Look-ups in named tables: a row name and a column name give one cell, copied from the table.

Table dibov
	ruf	kon	ruzoseb	kuvume	donedot	mifilo	til	kuri	rised
tiri	5.1	6.6	5.4	4.1	4.6	6.8	5.2	6.2	5.7
gunepo	5.8	6.3	4.5	5.3	6.1	5.4	5.7	5.8	6.7
leg	4.8	4.1	5.5	5.3	4.1	4.9	4.5	4.7	3.9
tef	7.0	6.1	6.2	6.1	4.2	7.3	5.8	7.0	6.1
kaz	3.9	3.9	4.8	6.0	7.3	2.0	5.7	2.6	5.8
tun	3.8	7.3	6.1	2.9	1.4	8.8	3.9	6.2	1.7
pozas	5.7	3.9	5.8	5.1	6.8	3.7	4.7	3.2	5.0
feva	5.8	2.9	4.5	4.0	5.3	5.8	4.2	2.4	4.2
fozadoz	5.8	3.5	5.2	7.0	7.0	3.3	5.9	5.1	6.1

gunepo, ruzoseb => 4.5
leg, kon => 4.1
feva, rised => 4.2
feva, mifilo => 5.8
fozadoz, kuvume => 7.0
gunepo, rised => 6.7
kaz, rised => 5.8
feva, ruzoseb => 4.5
tiri, ruzoseb => 5.4

bal
cols = molan, zed, mozisor, nup
tun: [50, 50, 22, 36]
gam: [55, 55, 42, 31]
silosu: [55, 38, 23, 71]
gapofe: [50, 58, 28, 47]
bor: [52, 58, 37, 30]
tili: [59, 36, 16, 76]

gam, zed -> 55
bor, zed -> 58
silosu, mozisor -> 23
silosu, molan -> 55
tun, mozisor -> 22
bor, mozisor -> 37
silosu, nup -> 71
silosu, zed -> 38
tun, nup -> 36
gam, molan -> 55
gapofe, nup -> 47
gam, nup -> 31
gapofe, mozisor -> 28
tili, nup -> 76
tili, molan -> 59
tun, molan -> 50
Row with the largest molan: tili

der =
,giru,gok,zam,rol,gonibe,gumobit
sefu,5888,3825,5546,2105,4621,4095
renuni,5029,3987,1583,3624,6889,5586
dak,5047,2068,5707,2119,5094,4496
bodesim,5025,3386,3444,4045,8139,3341
tomaz,5956,3582,6019,2836,4800,3516
finuzu,3635,7494,7207,3810,3129,1757
fava,5680,2725,5956,2496,4976,3444

gonibe of sefu is 4621
zam of sefu is 5546
gumobit of bodesim is 3341
rol of renuni is 3624
gumobit of fava is 3444
gonibe of tomaz is 4800
gumobit of renuni is 5586
rol of tomaz is 2836
giru of tomaz is 5956
gok of dak is 2068
giru of fava is 5680
zam of finuzu is 7207
giru of finuzu is 3635
rol of finuzu is 3810
zam of dak is 5707
gok of fava is 2725
gok of tomaz is 3582
zam of renuni is 1583
gumobit of tomaz is 3516

Table tozase
columns: zut, gapu, biledab, nov, dibako, tas
kasubev: [78, 6, 120, 92, 170, 97]
nep: [103, 116, 109, 119, 73, 116]
kopovub: [112, 178, 81, 104, 96, 98]
kal: [109, 102, 120, 111, 162, 116]
gok: [88, 194, 103, 132, 177, 132]
gemidip: [99, 103, 112, 102, 208, 108]
biv: [98, 155, 76, 93, 134, 88]

biv, tas => 88
kopovub, zut => 112
kopovub, gapu => 178
kal, gapu => 102
biv, gapu => 155
gok, gapu => 194
kal, tas => 116
nep, nov => 119
kasubev, tas => 97
nep, dibako => 73
kopovub, dibako => 96
gemidip, biledab => 112
gemidip, tas => 108
gemidip, nov => 102
nep, gapu => 116
kasubev, gapu => 6
gok, biledab => 103
biv, biledab => 76
gemidip, gapu => 103
kal, nov => 111

Table bido
cols = fubu, nebutud, mam, fot, fovete, mevi
bakufa: [2.2, 6.4, 5.8, 1.0, 1.9, 0.8]
gafa: [-0.5, -2.4, 1.2, 1.0, -3.2, 0.8]
beda: [0.1, -5.0, -0.1, 1.0, -3.5, 0.9]
suf: [2.6, 5.9, 5.6, 1.0, 2.1, 0.8]
kurefi: [0.1, 5.6, 5.4, 1.0, -0.2, 0.7]
sab: [2.3, 5.7, 5.5, 1.0, 1.8, 0.8]
nev: [-0.9, 0.7, 2.8, 1.0, -2.5, 0.8]
sikulo: [-0.4, -2.7, 1.1, 1.0, -3.2, 0.8]
bufutu: [3.3, 4.9, 5.1, 1.0, 2.4, 0.8]
zod: [-0.3, -0.8, 2.1, 1.0, -2.5, 0.8]
zum: [2.4, -7.8, -1.5, 1.0, -2.4, 1.0]
siba: [1.6, 6.8, 6.0, 1.0, 1.5, 0.7]
kup: [-0.8, 1.4, 3.2, 1.0, -2.2, 0.8]

What is the nebutud of sab in bido? 5.7
What is the mevi of zod in bido? 0.8
What is the mevi of suf in bido? 0.8
What is the mevi of siba in bido? 0.7
What is the mevi of zum in bido? 1.0
What is the fubu of beda in bido? 0.1
What is the fot of nev in bido? 1.0
Row with the largest fubu: bufutu

Table varamut
,fus,zibos,tul,paran
mevi,27.420,30.570,32.069,43.198
mep,48.428,7.156,19.489,45.767
fenimil,33.369,47.971,2.557,46.538
zeduse,41.340,33.005,23.857,47.450
nurorop,4.128,81.329,45.368,30.008
selas,47.798,29.017,45.003,31.777
nar,32.184,30.756,12.387,58.431
kobamu,40.988,35.459,74.026,27.305
sar,57.055,12.415,43.177,41.752
fikepib,57.937,20.532,52.255,39.621
siv,54.871,30.347,45.115,34.048
lomur,57.129,31.025,15.688,57.777

paran of sar = 41.752
paran of nar = 58.431
fus of nar = 32.184
fus of sar = 57.055
zibos of nar = 30.756
paran of lomur = 57.777
zibos of lomur = 31.025
fus of kobamu = 40.988
tul of mevi = 32.069
paran of fenimil = 46.538
paran of selas = 31.777
zibos of kobamu = 35.459
tul of lomur = 15.688
tul of selas = 45.003
tul of nurorop = 45.368
tul of fikepib = 52.255
tul of zeduse = 23.857
zibos of mep = 7.156
zibos of sar = 12.415
fus of fenimil = 33.369
Which row has the largest tul? kobamu

rop:
,fub,rab,dur,mif,kuz
talivu,51.6,2.9,20.9,13.8,22.5
rap,58.9,22.3,14.3,14.9,15.8
gumet,13.6,17.0,61.1,18.9,22.5
gapovug,23.7,15.5,16.2,64.8,13.5
danarip,14.3,76.8,13.9,18.3,15.0
gako,14.0,14.2,66.5,19.9,16.1
mulomu,58.8,16.8,22.1,18.8,18.8
begaket,14.9,13.5,15.0,64.9,14.6
zas,16.2,13.0,66.5,16.6,17.6
kube,14.3,76.2,14.3,14.2,15.9
dogulef,14.5,13.5,48.2,42.9,14.7
ver,17.2,13.0,60.1,27.2,13.6
daz,16.3,76.8,14.5,14.2,13.5

What is the kuz of gapovug in rop? 13.5
What is the kuz of mulomu in rop? 18.8
What is the kuz of ver in rop? 13.6
What is the kuz of talivu in rop? 22.5
What is the mif of talivu in rop? 13.8
What is the kuz of danarip in rop? 15.0
What is the dur of dogulef in rop? 48.2
What is the rab of kube in rop? 76.2
What is the fub of rap in rop? 58.9
What is the dur of gapovug in rop? 16.2
What is the rab of zas in rop? 13.0

vib:
cols = nozura, falasi, nar, div, nuf, nogulaz, pebusa, ber, gon, bego
barup: [118, 105, 134, 111, 94, 101, 169, 182, 174, 156]
zak: [144, 126, 160, 177, 93, 104, 155, 97, 51, 147]
zako: [133, 146, 127, 145, 149, 192, 204, 131, 119, 113]
pefof: [195, 142, 114, 115, 113, 155, 119, 163, 129, 154]
guti: [125, 138, 143, 72, 141, 138, 151, 122, 154, 119]
runofad: [156, 174, 128, 178, 141, 146, 99, 103, 168, 134]
vuseguk: [158, 139, 148, 211, 162, 132, 89, 125, 171, 143]
bap: [93, 158, 161, 150, 107, 136, 63, 204, 129, 80]

What is the nar of zako in vib?
127
What is the div of zako in vib?
145
What is the bego of pefof in vib?
154
What is the pebusa of guti in vib?
151
What is the falasi of guti in vib?
138
What is the nar of bap in vib?
161
What is the nozura of zak in vib?
144
What is the nogulaz of pefof in vib?
155
What is the nogulaz of guti in vib?
138
What is the div of barup in vib?
111
What is the bego of barup in vib?
156
Which row has the largest nuf? vuseguk

